A small network was shown many inputs. Here are its activations along a few directions, one row for each input.
In each table, some parts of the input vary, and every possible input appears once, in random order.
A made-up example of a description, with smaller parts first: one of 2 separate values, together with either a single point or one of 9 places around a ring or (one of 4 places along a line, together with one of 5 places around a ring).
Shared parts are said once, and a part with two or three values counts as separate values.

Rows:
R1: [-26  -8   8  -1  11  21 -10   8  22 -23  13  -9   5 -37 -19  -2 -15 -16]
R2: [  5  -6  15  10 -16  -6   2  -4 -17  15  19   6   1  33  24 -34  13  11]
R3: [ 17  14 -15 -15   9 -25   4   0 -18   2 -18   4 -22  12   7  20   2  -8]
R4: [ -6 -15   8   8 -12  25   1  -8  22 -15  35   2  16 -21 -10  11 -24 -23]
R5: [  9  -5   0  13 -12  21  12 -11  17   9  -2  -1  29  -1  -1   9 -15   9]
R6: [ 11   6   6  -1  -4   2   9 -12  -5  11   0   3   4  22  28 -11 -26 -12]
R7: [  9   1  -5  -4  -2 -33  -3  11 -31   6   4  13 -25  22   3  -3  46  14]
R8: [-12   0  -4   4   5  16  -1   3  18   4 -28 -12  16 -11 -12  -5  -7  17]
R9: [  0  -6  -8  -9   5  -3  -3   8   9 -26  20   6  -8 -37 -30  46   7 -19]
R10: [ -8  11   2  -8  12  -2  -7  -1  -6   7 -22 -10  -9  11  17 -26 -17  -5]
R11: [ 15   5 -17  -3   1  -8   7   2   6   0 -19   1   3 -13 -19  43  12  15]
R12: [-13   1  11   5   2  -8 -12   7 -17  12  -2  -3 -11  20  13 -47  23  18]
Changing only one part turns R6 into R3. The same change can be made to R4. Which row results? -> R9
Describe the family of inputs behind these rows. -> one of 3 separate values, together with one of 4 places along a line
Start at R1 and move only the place on the line of 4, one step at a time. The first step leads to R8. Which rows follow, in order? -> R10, R12

Rows:
R13: [ -9 -10   4   0  -2  13  -4   1  20 -15  13  -4   9 -26 -17  19 -11 -10]
R14: [ 28  18 -19 -11   6 -33   7   0 -27  20 -35   6 -14  27  10  15  20  19]
R15: [  0   1   4   1   3 -19  -5   8 -23   6   6  10 -18  23  12 -23  25   4]
R16: [ -7  -7   3   4  -2  19  -4  -5  23 -11   8 -10  13 -24 -13  15 -21  -7]
R17: [ -2   1   6   0   1 -12  -1   5 -19   9  -3   3 -12  25  17 -28  17   8]
R18: [  0   5   9   2   0  -2   2  -3 -13  16 -12  -5  -2  28  27 -35  -2   8]
R19: [ -1   5   5   4  -2  -7   0  -2 -14  14  -5   2  -9  28  23 -31   6   8]
R20: [ -8  -9  -2  -1   1   4  -4   8  11 -22  26   9  -3 -32 -29  26   9 -15]
R21: [  2   4  10   3  -2   1   6  -5 -10  17 -13  -6   7  32  31 -37 -10  11]
R22: [ -6  -5   2   7  -4  29   4 -10  28  -4   1  -8  26 -19  -8   7 -35  -8]
R23: [ 20   7 -22  -9   4  -5   6  -3  12  -6 -22  -3   4 -24 -25  61  -7   0]
R24: [ -8  -4   1   4  -1  28   4  -7  24  -9   4  -9  19 -25 -10   9 -25  -9]
R25: [ -2   3   3  -6   0 -26  -5  10 -27   5  11  16 -22  17   7 -19  35   4]
R26: [ -7  -9  -3   2  -1   9  -6   3  14 -19  21   1   0 -28 -25  21  -1 -13]
Changing only one part turns R20 into R25. The same change can be made to R24. Which row results? -> R18
Describe the family of inputs behind these rows. -> one of 2 separate values, together with either a single point or one of 6 places along a line

Rows:
R27: [ 11   1  11   1 -11   2  16  -7  -1   9  11   9   9  13  17  -5  -6  -2]
R28: [ -9  -2   3   7   0  15   1  -5   6  12 -15 -11  11  15  16 -29 -16   8]
R29: [ -4   8   2 -15  14 -29  -6  16 -23  -1 -15   6 -24   9   3  -8  28   6]
R30: [  5  -1  11   0  -7   0  13  -6  -7   9  12  11   5  12  19 -12  -2  -3]
R31: [-16 -16  21   5  -7  25   5   2  30 -17  30   5  24 -42 -21  20  -5  -8]
R32: [ -1   0   2  11  -5  18   3 -12  14  14 -17  -9  23  11  12 -14 -25  11]
R33: [-11  -2  -5  -9   8   4   5  14  20 -21  -3   3   8 -52 -36  44  16   5]
R34: [ -4   0   4  10  -5  15   1  -8  12  13 -16 -10  16  16  12 -21 -23   9]
R35: [ -4  -5   4  -8  -2  21   5 -10  21 -19  27  -1   8 -32  -7  27 -36 -37]
R36: [  1  -1  17  -4  -9  -3   4  -2  -9   7  16   8   2  12  20 -20   0  -3]
R37: [ 13  13  -7 -12  14 -23   9   8 -13   6 -21   3 -13   5   5  14  16  11]
R38: [  4   8 -17 -15  19  -2   0   4  12 -25  -7  -3  -8 -39 -23  54 -18 -25]
R39: [ 19  16  -9  -7   8 -17  12  -1  -6   7 -22   3  -2   0   4  29   8  15]
R40: [ 18   1 -15   7 -11  -8   0  -6 -10   9  -1   2  -2  15  -7  11  10   7]
R41: [-12   0   6   8   2  12  -7  -1   3  10  -9  -8   4  15  16 -36 -12   8]
R42: [ 21   0 -15   9 -14  -5   3 -10  -6   7  -2   1   2  13  -5  17   6  10]
R43: [ -1  -5  -4   2  -5 -18 -15   6 -22  -1   7   2 -22  20  -4 -19  26   3]
R44: [  5   9  -5 -13   9 -26  -1  11 -16   3 -17   7 -15   8   5   7  19   9]
R45: [ -8   0  20  -3  -1  -7  -1   3 -18   3  22   8  -7  12  19 -35  10  -4]
R46: [-20  -5  12   1   6   7 -11   5  -5   6 -10 -10  -2  18  12 -52  -2   3]
R47: [  3  -3  -6   6  -3 -16 -14   2 -17   4   4   4 -22  21  -3 -11  23   1]
R48: [ -8 -14  -7  14  -5  16  -9   4  22 -20  20  -1   8 -39 -43  36  12   2]
R49: [ 10  -2 -11   7  -8 -15 -10   2 -15   2   7   3 -14  18  -2  -5  17   7]
R50: [  1  11  -4 -15  11 -29   0  13 -22   1 -17   7 -20   7   4  -3  25   4]
R51: [ 14  14 -11 -12   5 -18  13   4 -10   5 -22   5  -6   4   4  22  13  11]
R52: [-13  -3  -5   1   8  34  -6  -9  33 -17   0 -19  10 -29 -13   8 -50 -26]
R53: [ 11  -4 -14   7  -7 -10  -3  -3 -12   6   1   1  -9  19  -1   5  14   7]
R54: [  7  -9 -24   0   1  11 -10  -6  13 -22  13  -6  -5 -24 -31  43 -18 -31]
R55: [ 13  -1   8   2 -11   5  16 -11   1   9  10   8  19  10  18   3 -10   0]
R56: [-26 -12   8  10   5  40  -3   3  39 -12   4 -14  30 -43 -26   1 -16   2]
R57: [ -5   1  21   1  -2  -6   0   0 -11   6  19   7  -8  14  21 -27   5  -5]
R58: [-16   2  10   6   2   7  -8   0  -1   8  -8 -12   0  14  15 -46 -10   5]
Describe the family of inputs behind these rows. -> one of 4 places along a line, together with either one of 2 separate values or one of 6 places along a line
Changing only the place on the line of 4 turns R49 into R41. The same change can be made to R40. Which row results? -> R34
Change only the choice among 2 separate values in R31. List by row number the other rows that result. -> R35
Start at R58 and move only the place on the line of 4, one step at a time. The first step leads to R57. Which rows follow, in order? -> R47, R50
Which other rows agree with R29 in the place on the line of 4? List them by row number. -> R33, R37, R38, R39, R44, R50, R51
Change only the place on the line of 6 in R55. List by row number the other rows that result. -> R27, R30, R36, R45, R57
